A small network was trained on invented records. Each row is its activation on one of them, seen along a few directions.
Each row is followed by the record's values for the fields Y, J, P, V.
Not every record has every field; a missing one is written missing.
Other fields move the rows too, some of them a lot.
In the rows, 500 means zero.
Random noise pushes rows far along 2 fixed directions. That doesn't count. These rows show it; they differ only by the noise:
[465 443 420 348 425 483 507 470 476 465 484 521 376 478 484 591 599 518
 429 390]
[466 374 519 394 481 474 615 654 544 407 510 470 525 522 418 502 655 429
 396 544]
[510 393 537 518 488 469 615 636 579 450 527 498 571 557 430 456 641 459
 463 574]
[411 328 527 250 491 479 650 737 521 334 496 417 516 492 381 532 691 363
 299 556]

[557 456 440 681 517 566 458 572 545 550 567 480 639 493 465 411 512 580
 538 577]  Y is y2, J is j5, P is p2, V is v1
[461 490 544 496 556 427 446 491 499 406 552 437 509 451 456 513 451 470
 488 586]  Y is y1, J is j3, P is p1, V is v2
[511 509 619 522 492 441 485 491 550 585 468 494 425 453 567 536 415 478
 503 427]  Y is y1, J is j5, P is missing, V is v2
[398 430 513 322 500 548 488 473 402 459 486 443 481 418 529 618 574 554
 370 496]  Y is y1, J is j5, P is missing, V is v2
[688 441 378 673 526 501 401 418 521 599 645 593 494 460 644 530 546 696
 625 453]  Y is y1, J is j2, P is p2, V is missing
[528 395 611 652 606 513 583 690 566 496 558 383 761 547 406 363 609 509
 466 700]  Y is y1, J is j5, P is p2, V is v1
[583 540 654 718 408 461 521 491 549 614 592 522 518 616 558 412 385 560
 646 569]  Y is y1, J is j5, P is p1, V is v2
[530 523 576 619 442 450 440 423 548 573 464 518 380 628 558 448 465 551
 507 441]  Y is y3, J is j2, P is p2, V is v1
[471 447 369 441 477 601 477 482 377 475 546 508 522 456 495 578 553 605
 431 508]  Y is y2, J is j5, P is p2, V is v1
[464 429 454 597 645 610 683 436 509 478 430 417 741 506 342 454 721 490
 498 495]  Y is y1, J is j5, P is p2, V is v1
[513 746 406 404 475 531 353 318 376 528 375 461 437 430 313 438 422 533
 654 502]  Y is y1, J is j5, P is p2, V is v1
[444 409 661 415 518 506 566 618 568 428 497 460 424 545 500 491 494 372
 373 622]  Y is y1, J is j2, P is p2, V is v2
[493 530 526 635 497 546 591 386 449 515 424 568 600 545 415 554 572 500
 494 433]  Y is y3, J is j5, P is p2, V is v1
[430 467 744 341 530 496 538 636 534 377 480 420 439 507 503 475 511 368
 324 542]  Y is y1, J is j2, P is missing, V is v2
[439 444 424 335 538 546 578 452 470 433 403 485 449 482 473 664 679 496
 312 407]  Y is y3, J is j2, P is p2, V is v1
[409 442 412 199 531 458 546 681 401 400 516 419 415 419 495 485 448 437
 336 594]  Y is y2, J is j5, P is p1, V is v1
[494 495 534 478 389 515 513 488 430 497 501 525 492 533 497 548 522 547
 476 415]  Y is y3, J is j5, P is p2, V is v1
[566 477 476 749 519 591 593 307 528 560 455 496 639 557 418 465 583 514
 636 343]  Y is y1, J is j5, P is p2, V is missing
[498 334 579 458 572 474 638 695 598 447 540 464 542 515 417 496 602 443
 454 660]  Y is y1, J is j2, P is p2, V is missing
[531 542 464 339 565 492 510 479 410 443 447 439 413 488 509 635 489 528
 452 402]  Y is y1, J is j4, P is p2, V is v1
[603 554 597 724 397 514 456 410 505 615 545 564 528 575 497 430 423 595
 733 530]  Y is y1, J is j5, P is p2, V is missing
[560 466 710 667 520 458 568 558 580 469 512 549 529 617 642 444 534 463
 382 450]  Y is y3, J is j2, P is missing, V is v1
[483 542 412 382 462 437 396 423 477 615 575 553 421 488 593 564 505 491
 497 384]  Y is y4, J is j1, P is p2, V is v2
[453 563 623 301 399 456 443 482 449 438 471 428 208 490 598 509 389 416
 447 399]  Y is y1, J is j2, P is p1, V is v2
[421 458 364 264 452 608 497 460 339 427 497 505 430 431 472 663 543 518
 343 379]  Y is y2, J is j5, P is p2, V is v1
[420 397 491 486 462 558 581 400 507 478 397 446 507 507 509 649 597 452
 309 266]  Y is y3, J is j5, P is p2, V is v1
[549 361 452 415 582 462 515 697 476 497 575 470 545 443 560 491 488 514
 425 648]  Y is y1, J is j5, P is p1, V is v1
[562 456 361 604 581 610 634 290 471 559 495 571 671 508 560 630 685 644
 507 417]  Y is y1, J is j5, P is p2, V is v1
[466 471 495 714 517 545 661 334 536 542 367 499 610 579 464 491 647 517
 507 343]  Y is y3, J is j5, P is missing, V is v1
[466 306 399 169 515 462 517 649 439 434 517 528 463 364 615 717 554 503
 200 440]  Y is y3, J is j5, P is missing, V is v1
[478 646 412 326 473 491 366 214 381 523 378 516 343 500 479 501 345 556
 542 331]  Y is y1, J is j5, P is p2, V is v1
[469 642 545 388 509 489 508 520 426 414 369 377 494 516 294 350 407 348
 551 624]  Y is y1, J is j5, P is p1, V is v1
[455 418 341 252 465 540 431 534 406 466 416 455 398 347 536 677 578 494
 344 417]  Y is y3, J is j5, P is p2, V is v1
[498 582 621 542 559 493 587 425 517 480 440 525 455 528 580 606 482 502
 487 352]  Y is y1, J is j4, P is missing, V is v2
[551 466 520 647 543 537 524 432 490 470 484 547 537 533 587 491 628 513
 494 432]  Y is y3, J is j2, P is p2, V is missing
[561 464 554 563 478 406 498 606 535 504 651 535 406 510 659 431 463 519
 448 458]  Y is y2, J is j2, P is p1, V is v1
[647 472 496 668 491 419 403 437 578 703 621 656 480 472 747 509 350 704
 641 533]  Y is y1, J is j5, P is missing, V is v2
[513 544 378 661 556 574 506 237 456 612 424 509 550 474 459 512 597 632
 609 353]  Y is y1, J is j5, P is p2, V is v1
[603 605 428 547 499 492 405 414 532 545 529 523 612 465 433 372 425 608
 669 567]  Y is y1, J is j5, P is p2, V is v1
[531 464 424 404 406 463 344 328 470 581 562 584 229 473 598 613 428 619
 548 350]  Y is y1, J is j2, P is p2, V is missing
[489 500 490 378 434 461 467 463 453 499 407 535 438 545 504 442 398 497
 513 447]  Y is y3, J is j5, P is p2, V is v1
[391 451 589 338 445 492 569 586 414 441 520 417 433 469 529 558 494 466
 365 570]  Y is y1, J is j5, P is p1, V is v2
[457 418 421 505 456 556 485 409 467 528 457 446 500 506 542 574 587 604
 415 391]  Y is y3, J is j5, P is p2, V is v1

Here are new rows. What are their fields?
[593 465 542 626 549 435 529 595 539 593 508 491 540 513 538 412 441 518
 603 647]  Y is y1, J is j5, P is p1, V is v1
[436 566 482 290 470 473 512 556 440 389 440 409 446 509 374 366 375 363
 455 533]  Y is y2, J is j5, P is p1, V is v1
[461 535 579 454 427 463 504 438 479 519 471 486 281 541 483 505 423 458
 533 509]  Y is y1, J is j2, P is p1, V is v2
[534 604 654 614 388 450 496 496 489 575 558 526 452 542 516 419 363 524
 621 524]  Y is y1, J is j5, P is p1, V is v2
[530 663 608 775 495 493 571 529 499 526 461 496 595 569 384 318 447 420
 610 677]  Y is y2, J is j5, P is p1, V is v1
[487 421 607 409 501 433 583 559 522 479 514 498 354 493 556 563 520 447
 349 425]  Y is y1, J is j2, P is p1, V is v1
[585 422 610 567 495 392 485 730 624 572 598 449 538 500 560 378 378 484
 569 694]  Y is y1, J is j5, P is p1, V is v2
[629 491 457 689 504 539 495 431 527 545 572 563 549 550 425 427 542 549
 667 558]  Y is y1, J is j2, P is p2, V is missing
[456 609 606 347 513 522 520 524 428 408 388 424 511 487 275 487 462 340
 430 507]  Y is y1, J is j5, P is p2, V is v1
[439 484 511 527 473 498 504 536 526 520 553 462 468 443 534 467 449 497
 436 426]  Y is y2, J is j5, P is p1, V is v2
[544 583 534 399 394 427 374 497 502 555 496 451 353 427 528 524 332 502
 506 468]  Y is y1, J is j5, P is p1, V is v1
[463 459 672 501 539 458 524 512 561 512 518 570 387 530 554 530 458 451
 371 497]  Y is y1, J is j2, P is missing, V is v2
[398 593 493 213 459 456 521 577 445 369 441 391 425 463 371 373 370 344
 415 535]  Y is y2, J is j5, P is p1, V is v1
[621 697 462 724 483 515 357 176 498 614 550 669 419 456 663 475 438 683
 734 348]  Y is y1, J is j2, P is missing, V is v2
[613 486 779 721 494 388 561 824 720 540 595 400 684 586 447 264 372 367
 582 820]  Y is y1, J is j5, P is p1, V is v2
[394 490 637 317 483 476 575 618 447 339 506 448 350 474 600 495 496 333
 312 452]  Y is y2, J is j2, P is p1, V is v2
[408 484 459 474 508 552 665 444 419 437 402 458 486 487 377 528 579 371
 427 346]  Y is y2, J is j5, P is p1, V is v1
[498 370 605 576 547 518 690 615 604 450 429 505 563 579 454 528 663 388
 347 559]  Y is y3, J is j2, P is p2, V is v1
[449 564 459 316 509 520 487 436 393 402 385 410 448 485 424 450 431 408
 467 544]  Y is y1, J is j5, P is p1, V is v1
[517 535 455 598 441 534 379 275 506 649 482 547 374 448 587 561 410 617
 598 314]  Y is y1, J is j5, P is p2, V is v2
[668 697 476 650 349 430 274 311 512 705 537 572 356 468 594 428 265 683
 780 424]  Y is y1, J is j5, P is p1, V is v1
